Each row below holds a small network's activations on one input, seen along a few directions.
Each table varies a few parts of the input and shows all the possible inputs, shuffled.
A made-up example of a description, with smaller parts first: values(3) and (point or line(11) or (ring(5) and line(6))).
Shared parts are said once, and a part with two or three values counts as separate values.
In the rows, 128 means zero.

Other details of the inputs vary at random and push rows far along two fixed directions, the same in every table; ignore that.

Rows:
R1: [110 201  53 170  83 121  90  93 156 122 106  98 133 126]
R2: [187 137 173  67 159 127 146 129 128 176 104 118 112 151]
R3: [210 132 173  97 127 141 167 118 122 168  96 115  93 116]
R4: [170 155 201  81 133 121 132 128  98 158  87 137 121 145]
R5: [175 130 210 106 172 120 130 107 123 174 101 124 125 121]
R6: [123 163  54 159 123  95  66  95 143  78 117  52 159 106]
R7: [ 69  31 118 140 105 138 144 159 114  94 182 152  98 100]
R8: [109 198  59 145 115 128  74  99 160  89 121  79 165  86]
R9: [100 205  58 152  86 125  80 104 158  98 111  78 159 114]
R10: [181 105 204  91 161 103 120 104 121 150  88 117 111 111]
R11: [202 138 188  87 159 118 130 137 129 174 108 132 126 161]
R12: [135 194  31 154 118 127  68 112 187 106 123  74 163 127]
R13: [143 179  36 188 131 114  89  96 185  98 100  89 193 133]
R14: [ 63  71 127 139 135 145 154 168 104  82 194 188 124 126]
R15: [ 63  27 114 137 116 131 153 150 108  95 181 150 113 116]
R16: [ 91  60  87 159 107 153 175 176 132 107 175 163 117 126]
R17: [150 159 179  81 127 108 162 122 106 188  78 125  98 148]
R18: [116 184  60 171 136 114  76 101 141 100 131  63 170 116]
R19: [131 160  55 163  95 119  63  73 156  87 120  56 141  82]
R20: [176 150 201  77 134 144 137 103 113 152 109 127  97  92]
R21: [153 155 195  69 124 122 155 118 103 166  91 116 113 137]
R22: [ 75  47 128 165 135 143 141 165 104 111 199 181 133 132]
R23: [158 155 192 102 148 112 142 122 123 185  62 153 108 159]
R24: [ 48  72 116 147  92 142 171 178 115 129 168 195  90 143]
R25: [ 52  63 136 154 122 153 152 163 122 100 164 216 130 156]
R26: [209 129 178  98 151 118 156 136 112 167  90 123 125 142]
R27: [ 62  58 137 150 149 152 145 156 128  90 178 214 138 126]
R28: [180 135 198  97 134 142 137 101 107 175 114 105  92  98]
R29: [161 163 200  78 132 118 146 129  96 153  93 121 108 145]
R30: [110 197  56 171 108 103  80 115 146 120  97 110 163 151]
R31: [168 158 201  82 107 140 143 108 110 162  97 125  90 120]
R32: [194 145 182  79 164 120 140 139 123 166 109 120 109 161]
R33: [194 135 198  97 168 121 137 123 152 178  99 141 130 161]
R34: [ 98  64  98 152 111 166 144 159 145 109 199 186 103 142]
R35: [161 147 195  62 153 125 149 113 106 155 102 117 120 108]
R36: [ 85  56  82 157 117 146 184 167 125 108 174 161 133 143]
R37: [ 71  64 127 143 136 147 139 167 108  87 189 202 137 125]
R38: [112 183  55 165 116 127  74  98 155 111 127  58 161  92]
R39: [132 155  55 164 122  95  51  94 147  83 114  66 172 105]
R40: [143 189  28 177 124 112 100 113 158  93 110  65 177 135]
R41: [ 51  78 117 155 110 129 171 180 102 118 170 199 100 167]
R42: [ 56  46 118 148 129 151 163 156 104 117 196 162 124 125]
Description of these inputs: line(6) and (values(2) or line(5)).
- Changing only the line(6) part turns R40 into R13. The same change can be made to R14. Which row results? => R27
- Change only the values(2) part in R40. List by row number the other rows that result. => R32
- Change only the line(5) part in R17. List by row number the other rows that result. => R15, R21, R35, R42
- Change only the line(6) part in R28. List by row number the other rows that result. => R5, R18, R22, R38, R42

Rows:
R43: [ 97 106  92 158 124 135 124 141 138 103 157 146 141 136]
R44: [172 177 130 105 132 113  93  86 129 130  93  54 134  88]
R45: [152 176 127 120 134 115 107 107 136 140  95 100 139 129]
R46: [141  83 218  82 142 140 181 155  93 164 131 177  86 138]
R47: [ 98 108  92 156 123 134 124 140 139 104 156 146 141 136]
R48: [ 85 107  91 156 110 137 129 142 134 104 158 149 132 132]
R49: [149 126 149 115 141 126 136 130 126 143 119 130 126 134]
R50: [144  60 236  76 145 136 195 167  83 171 133 191  75 146]
R51: [149 151 135 118 127 123 128 118 128 142 108 111 124 127]
R52: [ 87 116  95 156 117 134 123 139 134 105 154 148 139 135]
R53: [144 155 133 121 132 118 120 117 131 139 105 113 134 134]
R54: [ 97 106  91 158 125 133 125 141 139 105 156 145 142 136]
R55: [ 98 106  90 158 124 133 127 141 138 105 155 144 143 136]
R56: [174 169 139 108 135 116  92  83 131 131  94  62 133  85]
R57: [ 89 113  91 155 111 136 127 139 135 106 154 143 133 132]
R58: [153 162 132 117 128 121 119 113 133 142 102 105 128 126]
R59: [149 153 134 117 127 123 126 117 129 142 107 110 125 127]
- Describe the family of inputs behind these rows. => values(2) or (values(3) and line(5))
- Which of the alternatives is R55? => values(3) and line(5)
- Change only the values(3) part in R52. List by row number the other rows that result. => R43, R57
